A small network was shown many inputs. Here are its activations along a few directions, one row for each input.
In each table, some parts of the input vary, and every possible input appears once, in random order.
Descriptions start from the smaller parts, as in this example, which fits no table here: one of 3 separate values, together with either a single point or one of 9 places around a ring or (one of 6 places along a line, together with one of 8 places around a ring).
Shared parts are said once, and a part with two or three values counts as separate values.
(in the rows, 128 means zero)

Other details of the inputs vary at random and push rows far along two fixed directions, the same in every table; ignore that.

A family of inputs:
R1: [121 138 136 178  92 121 143 113 151  87 128 105 114 118 174 122]
R2: [ 89 121  63 134 109  46 148 149 116 132 132  99 123  94 198 189]
R3: [130 100 155  73 157 167  91 152 130 177  96 181 123 113  25 114]
R4: [143  67 123 118 108 142  91 140 163 107  81 189 117  77 123 116]
R5: [115 144 139 150 132 118 132 113  95 112 198  58 138 138 164 129]
R6: [111 100  89 127 122  81 106 133  83 119 204  77 159 105 199 158]
R7: [127 216 171 158 151 166 160 115 123 135 139  98 112 182  89 113]
R8: [126 226 150 169 119 163 172 118 148 114  98 127 109 187 116 125]
R9: [ 78  81  95 122 130  43 124 127  65 131 247  24 166  84 198 175]
R10: [134  79  90  71 151 120  81 173 114 168 112 172 141  91  98 148]
R11: [120 226 151 177 121 148 181 113 162 109  83 135  98 173 119 126]
R12: [141  49  92  87 125 129  71 150 122 122 127 167 142  79 142 135]
R13: [142 153  89 145 128  55 206  88 122 136 131 100 140 185 199 153]
R14: [133 230 159 165 137 178 163 119 139 119  98 133 113 187 102 111]
R15: [128  97 158  78 163 163  97 152 138 179  95 175 119 102  18 102]
R16: [145  72 180  83 141 191  72 136 138 144 114 173 130 102  42  82]
R17: [183 161 174 178 112 148 193  58 161  95 105 127 121 209 153  65]
R18: [138  41  89  91 106 125  74 154 134 119 118 165 139  76 145 140]
Each input here is: one of 2 separate values, together with either a single point or one of 8 places along a line.
Question: Which other rows does R6 become when the choice among 2 separate values takes its other values? List them by row number.
Answer: R10
Question: Which other rows does R18 become when the place on the line of 8 takes its other values? List them by row number.
Answer: R1, R4, R5, R6, R9, R12, R16

A family of inputs:
R19: [110 102 113 116 130  79 140 122 113 142 153 105 141 113 146 151]
R20: [116 113 108  91 145 113 118 141 103 161 143 130 148 126 109 153]
R21: [138 123 168 130 125 176 103 131 145 123 114 142 116 120  84  93]
R22: [164 114 132 122 136 150 116 124 144 125  98 163 127 137 122 102]
R23: [146 141 142 134 132 143 136 124 141 132 110 129 115 145 115 104]
R24: [ 96  90 107 118 132  83 108 141  99 131 179  88 139  82 157 157]
R25: [149 115 155 117 127 161 127 117 148 131  94 164 120 142  88  99]
R26: [142  86 121 105 126 125 119 126 131 131 120 154 136 123 125 126]
R27: [132 139 125 146 114 109 150 101 118 113 154 110 145 154 170 131]
R28: [115 238 142 171 148 128 180 111  99 128 169  64 129 195 143 135]
R29: [136 153 129 143 118 146 137 125 147 110 100 147 116 140 131 127]
R30: [164 157 171 140 138 190 137 114 163 122  77 161 104 164  79  76]
R31: [101 146 123 120 144 124 110 144  88 140 183  92 142 122 128 154]
R32: [124 143 164 148 128 156 122 121 133 118 137 116 120 126 105 104]
R33: [104 112  77  93 135  99 109 170 105 154 129 143 140 102 133 179]
R34: [153  90 146 110 123 174  82 136 146 115 107 174 133 106 100  95]
R35: [122 173 116 165 108 114 153 115 127 100 136 111 130 149 181 145]
R36: [128 135 143 134 118 125 146 114 130 131 132 116 129 146 125 123]
R37: [126  88 113 115 122 125  99 139 117 117 153 123 141  99 145 135]
R38: [116 138 136 142 123 103 157 106 121 131 149 102 134 141 138 135]
R39: [119 213 155 184 108 143 172 110 145 106 117 101 108 172 139 121]
R40: [116 107 112 113 129 112 121 148 142 137  99 153 120  94 117 142]
R41: [144  90  99 108 136 109 116 134 123 132 127 137 135 117 150 135]
R42: [120 102  95 116 116 111 117 145 133 128 110 145 125 104 146 153]
R43: [149  71 120  90 145 132 101 145 144 153  89 175 120  96  89 110]
R44: [109 100 105 126 118 105 112 134 104 119 171  94 140 103 165 148]
R45: [124 157 140 146 120 142 142 128 152 121  94 146 109 130 110 122]
R46: [122 149 127 143 142 104 153 119 124 133 141  97 124 136 144 130]
Question: Changing only one part turns R20 into R31. The same change can be made to R38. Which row results?
Answer: R32
Question: Describe the family of inputs behind these rows.
Answer: one of 4 places along a line, together with either a single point or one of 6 places along a line
Question: A walk changes only the place on the line of 4. It starts at R39 and steps to R23. List the rest of the walk in order.
Answer: R36, R21

A family of inputs:
R47: [114 138 119 144 125  97 142 112  95 115 190  75 148 139 180 147]
R48: [148 149 163 146 117 165 144 116 176 114  63 170 102 141  93  93]
R49: [ 84 166 118 143 132 105 130 140  84 132 199  59 144 127 154 164]
R50: [152 144 164 137 123 168 145 114 171 122  68 166 104 149  85  90]
R51: [161 146 158 153 110 177 133 113 179 101  63 183 106 148 111  87]
R52: [126  25  61  53 144  92  67 181 115 164 113 177 141  55 123 164]
R53: [ 97 135  99 119 138  81 132 137  79 146 193  73 152 127 164 175]
R54: [118 211 163 189 124 133 182  93 131 103 147  76 116 174 148 115]
R55: [130 205 148 191 115 135 171  94 126  90 155  77 125 179 177 118]
R56: [ 98 138  73 140 115  63 149 135 107 123 150 100 137 118 197 183]
R57: [112  71 130  96 137 130  81 154 118 147 142 134 131  72  91 128]
R58: [117 222 148 170 136 127 180 103 109 126 163  71 131 191 141 132]
R59: [151 171 159 136 132 184 141 124 165 128  63 177 104 161  73  98]
R60: [165  77 121 104 117 152 104 136 162 124  67 195 118 115 111 105]
R61: [139 139 182 126 142 172 127 116 143 136 113 142 115 144  66  89]
R62: [140  64 118  83 140 118 105 140 129 158 112 159 133 100  98 124]
R63: [157  51 114  81 136 135  87 142 135 145 102 181 139  98 105 112]
R64: [ 96  54  68  97 123  68  84 155  81 128 200  89 160  65 186 178]
Question: Describe the family of inputs behind these rows.
Answer: one of 3 separate values, together with one of 6 places along a line
Question: Which other rows does R64 become when the place on the line of 6 takes its other values? List them by row number.
Answer: R47, R51, R55, R60, R63
Question: Which other rows does R53 become when the choice among 3 separate values takes its other values? List them by row number.
Answer: R47, R61
Question: Which other rows does R55 become when the choice among 3 separate values takes its other values? List them by row number.
Answer: R52, R54
